A small network was trained on made-up records. Each row is its average activation on records with the value named, seen along a few directions.
Related values have similar rows: they may be neighbours, one step apart, or belong to one group.
(in the rows, 500 means zero)
Strong random noise was added to every row along 13 fixed directions; ignore it. To show where, here is one row again and again, with new noise each time:
[458 604 365 634 539 568 396 338 482 570 498 469 346 316 561 399 558 581
 492 466 469 511 675 672 565 382 559 474 487]
[478 576 310 595 668 475 284 691 439 476 475 561 555 549 475 600 581 534
 652 488 514 479 388 412 500 594 556 550 416]
[612 540 405 523 625 607 484 532 415 468 658 444 512 421 523 346 583 388
 421 416 518 388 396 495 584 782 648 564 431]
[518 500 523 353 505 388 603 591 431 520 547 471 578 418 397 536 428 325
 445 594 449 594 542 740 479 616 568 541 569]
[350 244 473 422 404 463 516 321 408 668 622 582 469 612 506 393 336 689
 345 596 328 643 504 570 594 658 622 445 510]
[494 703 225 952 515 707 216 546 571 467 447 494 450 353 551 596 487 492
 421 366 324 368 595 657 504 542 669 503 407]
[562 496 493 353 641 393 528 629 240 552 421 561 530 383 481 537 558 579
 758 564 486 462 388 582 374 223 420 448 472]
[489 732 334 440 674 474 433 684 408 391 569 472 625 527 589 516 599 352
 696 502 412 514 374 462 478 647 523 514 445]
[585 507 442 491 527 422 561 416 576 560 548 553 348 503 514 506 303 477
 406 395 414 519 512 586 544 610 670 449 388]
[572 410 576 419 549 286 505 564 715 605 434 643 395 494 330 578 540 526
 602 395 731 447 585 424 522 506 383 494 520]
[347 410 655 588 512 543 765 374 457 421 608 451 405 312 758 464 513 456
 376 413 562 460 579 570 434 528 580 367 594]
[564 472 530 332 525 554 703 241 503 397 528 525 226 394 784 484 329 597
 444 315 517 541 438 483 450 261 661 363 330]
[616 428 652 380 387 473 450 575 670 430 363 652 407 316 409 502 570 590
 527 434 733 368 544 453 445 191 389 427 502]
[672 389 438 402 552 654 595 394 409 658 555 433 521 581 464 483 484 540
 544 392 347 418 395 499 479 515 394 567 449]
[568 553 652 711 516 379 600 604 404 513 452 509 399 553 513 409 336 509
 424 634 386 403 453 543 445 415 620 309 462]


F, 11 values:
f2: [374 493 401 329 315 513 224 384 471 475 507 693 537 261 517 310 645 721
 569 510 581 478 528 501 615 343 454 469 486]
f1: [410 578 520 566 332 402 482 458 537 565 516 452 586 403 368 404 442 370
 328 659 482 614 710 778 609 604 571 566 638]
f3: [480 361 401 360 563 349 415 463 473 598 515 576 517 592 313 608 433 539
 508 479 625 625 446 440 610 724 573 666 428]
f6: [592 673 453 439 545 426 435 555 443 408 492 478 466 608 540 403 450 456
 508 627 492 613 375 430 547 459 664 520 384]
f10: [430 572 353 336 603 430 241 614 488 359 461 567 517 431 426 540 633 511
 559 569 741 669 491 439 607 541 607 604 440]
f4: [358 610 485 468 512 447 681 189 708 495 688 396 396 624 740 410 466 369
 448 407 546 711 654 393 645 773 552 523 538]
f11: [506 301 715 627 381 486 502 706 383 477 497 568 677 423 396 394 555 513
 350 637 622 306 359 446 489 586 544 515 601]
f8: [648 675 457 418 589 333 493 509 655 614 520 522 491 537 336 449 568 344
 655 375 527 412 576 444 582 664 314 527 454]
f5: [469 417 392 499 413 563 278 475 652 634 392 589 520 551 356 596 578 674
 606 467 475 503 610 473 520 377 299 559 536]
f9: [240 443 438 465 432 397 552 403 422 550 480 655 573 725 711 675 319 709
 737 478 107 596 422 411 376 384 357 260 449]
f7: [484 464 472 329 406 455 526 574 485 489 455 546 611 414 472 643 451 467
 553 537 387 586 521 680 400 396 470 521 560]
F is arranged as a ring.
Q: A walk along F starts at f5 and steps to its neighbour f7. Put f2, f3, f6, f8 in the order it reaches them.
A: f6, f2, f3, f8
Q: Which values are neighbours of f11? Give them in the order they are listed.
A: f1, f4

C, 13 values:
c10: [717 514 426 631 707 527 456 510 418 629 414 422 373 331 332 531 589 495
 529 423 645 413 588 684 492 363 506 606 461]
c11: [481 487 369 559 411 683 153 466 544 482 477 534 523 327 340 348 706 629
 422 491 719 430 590 495 677 528 505 648 483]
c8: [668 451 515 541 571 647 526 407 249 546 426 388 463 498 476 468 483 590
 492 550 524 470 369 502 454 240 522 572 422]
c6: [449 868 485 589 534 494 558 592 502 405 461 250 676 689 517 576 497 194
 558 675 338 653 582 584 438 518 392 563 585]
c2: [468 174 501 536 443 600 500 542 420 612 555 532 656 582 418 591 499 610
 392 472 455 395 362 458 501 732 489 600 570]
c12: [451 607 454 321 289 558 458 543 500 426 595 545 722 209 477 395 548 323
 465 499 338 452 584 759 503 579 444 484 592]
c9: [636 565 452 425 529 486 526 496 419 562 553 468 445 341 395 467 420 361
 413 518 436 524 533 784 528 560 656 561 478]
c3: [523 521 556 607 334 413 365 598 762 454 476 691 399 540 448 432 448 548
 424 481 480 382 565 397 541 563 539 318 450]
c7: [585 580 474 396 492 466 415 418 606 469 537 468 317 473 446 272 474 500
 333 546 570 577 574 504 664 558 643 512 423]
c13: [690 606 443 614 398 700 311 477 612 486 554 347 469 688 343 242 481 467
 222 656 494 524 512 413 705 657 646 672 454]
c4: [571 560 501 420 625 605 700 392 343 551 616 358 495 278 596 364 627 355
 549 424 416 442 560 689 505 523 436 488 562]
c1: [708 621 394 371 533 515 435 571 553 390 461 465 541 304 373 620 502 285
 489 393 609 514 488 624 489 493 587 693 422]
c5: [541 514 492 509 529 379 496 551 513 590 407 428 501 716 332 600 363 478
 466 671 489 681 507 548 517 478 564 616 514]
C is arranged as a line.
Q: Which values are neighbours of c3? Give them in the order they are listed.
A: c10, c9
Q: Which values are neighbours of c7? Give them in the order they are listed.
A: c4
Q: Which values are neighbours of c5? Give them in the order they are listed.
A: c2, c13
Q: Which values are neighbours of c6? Give them in the order they are listed.
A: c8, c12
